Each row below holds a small network's activations on one input, seen along a few directions.
In each table, some parts of the input vary, and every possible input appears once, in random order.
Descriptions start from the smaller parts, as in this example, which fits no table here: one of 3 separate values, together with either a single point or one of 11 places around a ring or (one of 5 places around a ring, together with one of 6 places along a line).
Shared parts are said once, and a part with two or three values counts as separate values.
In the rows, zero is written as 128.

Other details of the inputs shift rows strongly along three fixed directions, in all tables alike. That doesn't count.

Table:
R1: [161 184 107 105 112 110  43 124 126 151  97 130 179 124]
R2: [112 102 152 107 172 155 123  95  91 191 120 109 134 120]
R3: [124 158  92 151  87 106 114 155 157  76 160 166 142 122]
R4: [138 120 139 122 131 104 104 142 110 174  90 119 154 131]
R5: [ 89  81 102 132 130 149 204 133 126 102 185 165  89 134]
R6: [123  89  97 103 151 131 177 151  98 164 126 145 112 159]
R7: [142 115 236 121 158 133 101  73 145 131 101  71 116 107]
R8: [126 115 125 134 117 125 162 151 156  96 145 149 109 138]
R9: [146 149 127 145 101  92  93 146 145 120 103 129 151 129]
R10: [127 163 132 138 128 150 148 129 152  85 156 126 125 117]
R11: [140 127 132 135 113  98  76 137 119 156  88 126 156 126]
R12: [ 98  88  77 101 156 148 171 137  81 179 148 161 121 142]
R13: [125 131 243 169 133 105 118  71 175  79 105  64 117 104]
R14: [ 82  90 187 167 142 145 195  92 141  84 171 106  92 107]
R15: [152 128 103 102 113 102  65 166 111 182  89 157 171 133]
R16: [128 106  91 120 141 157 206 159 114 113 162 148  80 158]
R17: [121 125 134 108 137 111  73  99 108 174 105 126 159 117]
R18: [122 105 179 100 166 154 122  69 112 165 113  97 125 117]
R19: [120 117 200 128 161 142 107  45 115 156  98  70 129 108]
R20: [123  82 192 115 149 112 107  85 119 173  86  99 124 129]
R21: [134 148 111 152  85 107 114 165 164  82 139 156 129 129]
R22: [111  89 167 130 157 161 171  76 111 131 120  83  80 131]
R23: [147 103 103  98 144 127 123 121  75 192  93 119 121 156]
R24: [157 193 104 142 100 126 103 166 152  85 127 126 145 121]
R25: [123  96  99 103 146 166 180 129 109 136 142 135  86 148]
R26: [106  87 104 124 138 124 140 114  86 167 128 140 129 135]
R27: [137 102  94  95 146 112 136 149  79 196  95 132 141 159]
R28: [112  72  96 112 149 140 191 153  97 165 134 154 101 159]
R29: [ 99 129 114 149 127 139 170 129 134  97 167 136 115 117]
R30: [100 118 163 142 135 142 151  98 160  89 163 127 110 102]
R31: [136 134 123 140 111 138 171 133 154  68 159 129  80 143]
R32: [116 109  92 133 119 132 169 177 126 121 149 166 114 142]
R33: [152 149  92 119 106  94  64 180 104 178  86 147 182 131]
R34: [148 202  84 147  95 124  90 166 150  97 148 142 166 111]
R35: [168 179 107 124  91  79  63 160 158 111 100 141 168 137]
R36: [131 172  80 137 113 144 152 152 135  92 158 142 132 131]
R37: [110 120  84 129 123 130 158 164 118 121 164 170 133 132]
R38: [121 140  82 127 118 157 152 142 140 105 173 157 115 129]
R39: [140 176  79 137  94 130  96 144 150 100 151 152 145 123]
R40: [148 136 132 107 132 131  91 112 118 151  95 109 131 132]
R41: [150 153 207 134 125  96  80 111 178  98  99  98 151 108]
R42: [125 156 213 160 134 150 142 107 183  47 145  87 104  99]
R43: [147 106 117  94 155 129 120 130  68 203  90 111 132 151]
R44: [125 161 133 158 113 138 117 106 153  92 147 115 129 108]
R45: [118 158 134 161 109 115 110 114 157  83 144 125 140 102]
Description of these inputs: one of 5 places around a ring, together with one of 9 places around a ring.
The inputs of R26 and R14 match in every part but the place on the ring of 5. If R22 is changed in the same way as R26 into R14, which row does it become?
> R24
Which other rows does R3 become when the place on the ring of 9 takes its other values? List them by row number.
> R1, R17, R20, R21, R31, R35, R39, R40
Start at R20 and move only the place on the ring of 5, one step at a time. The first step leads to R9. Which rows follow, in order?
> R4, R28, R8

Table:
R46: [164 170 105 143 104  90  38 186 120 158  87 134 181 114]
R47: [138 134  76 107 118 136 158 141 152  96 156 159  89 158]
R48: [129 109 215 126 147 161 110 103 156 129  98  87 116 106]
R49: [ 92 112  95 103 161 163 153  71  88 145 142 119 116 130]
R50: [ 95  69 168 171 134 121 195  83 129  92 151  96  82 127]
R51: [127 173 109 152 106 116 186 144 188  32 172 140  94 146]
R52: [127 117 138 123 102 112  82 128 143 140 102 148 142 116]
R53: [163 183 163 151 118 101  58 153 152 125  73  92 183 108]
R54: [101 127 159 133 159 174 149  40 131 132 159  85  92 119]
R55: [126 109 174 127 133 140 124  76 129 133 104  85  81 133]
R56: [120 161 134 170  94 106 162 131 180  40 150 114 115 135]
R57: [140 164 141  95 159 148  78  84  88 153 115  99 161 101]
R58: [115  93 139 120 134 143 132 147 127 139 136 134 102 118]
R59: [108  56 102 110 135 134 185 112 124 125 165 158  85 143]
R60: [141 167 140 148  98  70  94 138 174  82 129 138 170 113]
R61: [158 189 160 150 106 105 108 158 165  79 115 102 163 116]
R62: [122 156 148 176  87 130 129 170 180  51 156 128 104  98]
R63: [139 140  91 122  87 118  88 191 133 117 139 179 143 133]
R64: [123 112 132 114 146 114 150 101 103 157 103  94 113 154]
R65: [116 111 203 123 162 130 167  65 163  96 137  92  82 129]
R66: [121 103 132 128 150 124 155  95  99 149 106  91  91 152]
R67: [ 91 105  64 130 136 184 199  90 114 125 193 143  82 149]
R68: [ 84 107 129 111 166 157 126  97  72 167 142 131 141 107]
R69: [134 119 165  94 167 122 106 126 108 201  70 103 167 131]
R70: [118 163 157 166  94  84 130 141 193  60 137 145 152 107]
R71: [131 138  89 128  91 108 113 165 167  98 141 187 143 129]
R72: [183 195 111 113 103  83  68 171 115 141  95 122 185 136]
R73: [116 138 156 109 171 170 122  79  97 147 120  94 143  97]
R74: [115 116  94 108 162 190 142 110  85 206 134 126 139 129]
R75: [129 160 146 148 106 103 123 171 178  65 165 169 148 121]
R76: [141  93  65  65 140 124 106 131  90 204  98 163 139 171]
R77: [104 106 121 112 155 156 100 105  71 216 141 138 156 119]
R78: [103  83 135 129 149 185 232 137 159  81 174 145  59 141]
R79: [ 77  99 102 117 156 155 149  82  87 158 139 142 133 110]
R80: [153 122  67  89 128 146 166 167 118 122 160 170  96 161]
R81: [ 89  89 103 119 148 159 133  79  83 211 142 142 138 123]
R82: [122 152 164 186  93  88 115 126 170  74 118 120 145 105]
R83: [ 98  89 166 159 150 129 177 128 116 127 136  97  95 120]
R84: [ 90 121  69 114 158 194 205 125  96 122 165 142 104 125]
R85: [137 123 195 151 148 133 146 105 129 117 107  71 117 118]
R86: [155 169 171 135 123 123 129 142 191  60 143 123 138 113]
R87: [175 171  96 104 108 125  97 181 154 110 128 162 153 133]
R88: [ 87 101 132 134 163 176 155  98 101 170 169 120 113 106]
R89: [134 138  70 143 104 109 145 148 126 104 128 134 120 159]
R90: [144 130  78 153 115 155 191 170 125  91 151 143  89 151]
R91: [134 100  70 118  96 111 111 143  98 157 117 156 124 142]
R92: [147 130  45  86 135 133 152 196 116 162 128 182 146 161]
R93: [132 139  97 129 101 144 158 135 166  62 158 142  72 147]
R94: [170 172 190 107 138  91  66 120 134 145  87  97 173 119]
R95: [118 115 183 120 147  96 102 129 117 161 107 126 165 125]
R96: [136 152 123 149  83 115  81 178 137 108 126 154 145 121]
R97: [155 118  81 110 137 124 147 151  69 170 111 126 122 162]
R98: [131 156 116 134 118 104 128 184 169  90 156 164 143 117]
R99: [140 120 135 133 138 125 116  95 108 151  92  97 102 144]
R100: [133 123 196 117 159 127 150 111 134 134 111  96 132 122]
R101: [118 102 180 120 145  98 106  97 142 155 102 136 153 114]
R102: [139 125  75 142 108 115 109 187  94 149 124 169 144 148]
R103: [ 99 100 230 171 114 126 117  72 164 102 107  94 103  91]
R104: [117 122  82 173  89 119 166 157 142  91 144 167 108 137]
R105: [138 103 137 147 141 154 188 116 108 110 144 108  69 144]
R106: [125 173 223 178 121 120 134 125 199  52 121  72 141  95]
R107: [172 167  91 120  93 132  88 183 128 128 105 142 145 133]
R108: [117 140  48  80 155 154 129 101  68 176 129 135 129 141]
R109: [127 114 171 138 133 159 131 126 136 131 104  98 106 118]
R110: [105 125  52  89 161 149 115 141  56 201 130 151 156 113]
R111: [138 159 103 152  75 124 115 143 166  70 133 136 108 135]
R112: [144 162 124 156  98  85  75 180 127 121 115 138 175 126]
R113: [117  76 183 111 157 101 122  77 128 157 115 118 136 120]
R114: [156 117  31  83 113 152 158 183  90 147 145 178  98 172]
R115: [129 191 111 138 107 107  59 105 142  92 141 131 184  81]
R116: [154 124 157  84 126 108  14  93 117 194  51 102 168 129]
R117: [134 122  73 146 123 156 177 175 121 123 134 146 101 151]
R118: [130  94 131  81 159 112 115  96 108 187  96 131 138 153]
R119: [133 106  27 148  92 115 162 167 107 117 152 174 109 157]
R120: [103 114 235 147 159 108 137 105 158 120 124  83 128  95]
R121: [106  81 215 150 125 129 131  64 170  81 142  95  89  99]
R122: [144 132 101  91 161 168  92 108  68 227 113 118 168 126]
R123: [126  96 129 135 125 171 207 125 118  91 163 120  49 145]
R124: [131 165 134 155  98  88 102 179 142  99 129 142 171 126]
R125: [121 102  60 127 109  96 164 154 101 138 139 154 134 154]
R126: [149 124 168 130 138 103  51  81 107 179  54  85 149 134]
R127: [153 153 145 116 124 100  49 163 155 137 111 140 168 102]
R128: [136 163 120 150  87  72  87 155 148 121 102 142 184 120]
R129: [128 133 166 123 161 176 132  63 109 153 154  89 118 111]
R130: [141 115 185 108 161 132 159 102 136 119 139 113 104 131]
R131: [140 100  88  91 129 164 156 159 107 150 127 146 102 152]
R132: [ 87  98 197 164 147 124 189 118 143  98 150  89  97 111]
R133: [124 114 131 108 148 126  56  61  82 227 115 110 176 107]
R134: [134 134 108 118 108 116 104 182 141 113 147 180 146 134]
R135: [134 165 105 137 102  97 135 144 169  73 137 142 139 145]
The inputs of R86 and R130 match in every part but one. If R90 is changed in the same way as R86 into R130, which row does it become?
> R105
The inputs of R81 and R122 match in every part but one. If R82 is changed in the same way as R81 into R122, which row does it become?
> R85
The inputs of R113 and R75 match in every part but one. If R125 is changed in the same way as R113 into R75, which row does it become?
> R124
What do these inputs look like to the network?
> one of 9 places around a ring, together with either one of 2 separate values or one of 8 places around a ring
Which other rows does R117 become when the place on the ring of 8 takes its other values? List them by row number.
> R48, R53, R69, R78, R92, R106, R109
Start at R70 and move only the place on the ring of 9, one step at a time. The first step leads to R60. Which rows follow, in order?
> R135, R51, R94, R100, R69, R120, R95
Which other rows does R122 become when the choice among 2 separate values takes its other values? List them by row number.
> R73
Which other rows does R81 become when the choice among 2 separate values takes its other values? List them by row number.
> R79
Which other rows agree with R126 in the place on the ring of 9? List them by row number.
> R49, R56, R67, R76, R89, R111, R116, R118, R135
